These are the activations of a small neural network, seen along a few directions. Each row is one input.
Each table varies a few parts of the input and shows all the possible inputs, shuffled.
A made-up example of a description, with smaller parts first: one of 8 places around a ring, together with either a single point or (one of 2 separate values, together with one of 4 places along a line) or one of 9 places around a ring.
Shared parts are said once, and a part with two or three values counts as separate values.
(in the rows, 128 means zero)

Other details of the inputs shift rows strongly along two fixed directions, in all tables alike. That doesn't count.
These rows show it; all are for the same input, with only those details redrawn:
[100 131 126 151 157 140 118 170 130 132 132 113 111 146 113]
[114 133 136 143 147 148 125 151 127 140 134 124 121 142 122]
[130 134 155 121 124 160 129 115 131 148 137 123 148 123 127]
[148 139 157 123 130 170 145 111 119 160 137 151 143 136 144]
[ 95 142  97 192 209 136 134 229 105 137 128 156  54 201 129]
[103 123 147 122 120 143 106 128 147 128 136  86 150 108 104]

A family of inputs:
R1: [151 122 169 100 110 178 147  84 118 161 132 151 150 120 140]
R2: [ 91 160  74 199 208 116 145 232  99 142 142 156  66 197 126]
R3: [ 99  97  89 137 164  79 112 184 155  91  96  92  95 135  99]
R4: [108 126 133 131 106 120 115 130 130 117 142  93 147 119 133]
R5: [110 136 110 129 102 119 124 129 147 127 141  90 146 102 126]
R6: [119 117 120 138 133 123 120 124 147 104 128 115 149 137 129]
R7: [141 124 146 116  98 157 133 102 139 143 128 122 143 112 150]
R8: [119 120 149 121 102 148 116 111 132 124 135 114 150 109 143]
R9: [138 150  94 164 147 129 171 158  98 152 139 173  91 151 151]
R10: [127 151 126 130 109 133 135 112 124 132 147 120 169  92  95]
R11: [ 90  94 145  98  83 112  57 108 160  99 138  44 174  57  94]
R12: [116 138 124 129 103 125 127 118 125 128 147 115 159 108 141]
R13: [103 125  67 191 201 109 134 215 138 109 115 138  65 199 129]
R14: [152 144 120  97 114 118 148 118 124 151 129 136 147 107 153]
R15: [232 165 145  92 115 163 216  70  72 204 135 245 143 130 206]
R16: [144 115 121  93 127 111 127 115 160 118 109 107 155 112 127]
R17: [128 129 110 153 156 116 119 167  98 137 144 148 104 159 148]
R18: [189 197 137 106 155  94 157 136 121 146  97 215  51 214 175]
R19: [234 148 167  85 118 188 197  70  86 202 121 237 139 145 222]
R20: [ 82 138 114 137 125 108 116 147 136 119 150  79 144  95  76]
R21: [172 110 163  58  83 156 145  67 130 155 111 138 157  86 157]
R22: [159 179 161  90  86 100 119  80 167 117 111 129 110 155 136]
R23: [ 97  84 133 108  80 106  93  88 192  83 115  36 173  69  80]
R24: [ 86 121 129 114  75 104 104 104 147 100 149  59 175  56  93]
R25: [172 118 161 124 104 173 164  69  93 147 124 187 143 125 165]
R26: [118 191 136 133 158  85 108 158 151 108 118 135  67 204 104]
R27: [119 172 155 110  98  81  91 112 165  88 117 106 107 154 115]
R28: [ 95 142  97 192 209 136 134 229 105 137 128 156  54 201 129]
R29: [142 118 114 164 152 148 163 147  99 141 112 176  77 164 150]
R30: [144 101 139 115 107 150 150  83 133 122 112 134 132 116 135]
R31: [148  89 151  95  95 123 102  58 146 111 129 112 187  83 114]
R32: [179 118 136 114 132 141 135  81 119 141 135 173 166 136 159]
R33: [ 74 132  57 191 196  79  97 243 104 114 141 125  66 167 120]
R34: [109 147 160  72  70  56  41  81 190  75 124  50 148  94  81]
R35: [ 74  91 100 144 153 105  76 187 127 100 124  94  87 126 101]
R36: [100 110 121 151 165 133 132 150 125 112 117 124 104 150  97]
R37: [115  96 151  89  68 145 108  83 161 120 121  72 156  72 115]
R38: [124 133 118 148 169 134 135 143 142 126 130 131 136 162 113]
R39: [112 114 134  97  75 100  91  84 138 113 156  73 187  43  94]
R40: [237 131 164  90 117 180 208  56  74 192 105 244 132 138 203]
R41: [102 125  85 200 222 117 145 214 114 120 116 163  61 211 110]
R42: [237 157 161  87 115 171 205  69  80 204 128 230 147 151 220]
R43: [174 101 158  64  92 142 151  53 133 133 103 137 163  87 142]
R44: [ 76  87 125 129 114 112  95 125 151  72 116  69 133  99  91]
R45: [ 92  77 142 103  83 104  66  93 149  88 126  48 169  49  75]
R46: [209 158 132  95 104 146 186  81  95 172 128 202 159 104 169]
R47: [102 144  85 176 146 111 133 180 106 108 138 138 106 134 117]
R48: [108 118 122 163 164 137 137 159 109 127 120 138  96 152 103]
R49: [129 149  85 168 137 121 151 162 112 129 133 150 105 133 127]
R50: [141  95 132 123 136 133 122 101 107 119 123 154 126 125 132]
R51: [144 133 138 119  97 140 143 104 133 145 137 116 148 120 150]
R52: [117 100 132 133 119 121 119 106 145  98 120 111 149 118 118]
R53: [104 122 104 129 105  94  85 131 131  99 146  89 160  69  86]
R54: [ 87 108 112 152 147 133 116 177 118 111 122 124  85 148 131]
R55: [ 87 130 130 132 123 114 102 148 146 118 143  61 147 116  92]
Question: What is each input in this table made of?
Answer: one of 5 separate values, together with either a single point or one of 10 places along a line
Question: Changing only the choice among 5 separate values turns R40 into R25. The same change can be made to R42. Which row results?
Answer: R4
Question: Changing only the choice among 5 separate values turns R24 into R39. The same change can be made to R44. Which row results?
Answer: R50
Question: Change only the place on the line of 10 in R7. List by row number the other rows that result.
Answer: R5, R9, R13, R23, R29, R30, R37, R49, R51
Question: List by row number the other rows that have the choice among 5 separate values in common with R38.
Answer: R1, R2, R10, R20, R26, R28, R36, R41, R48, R55
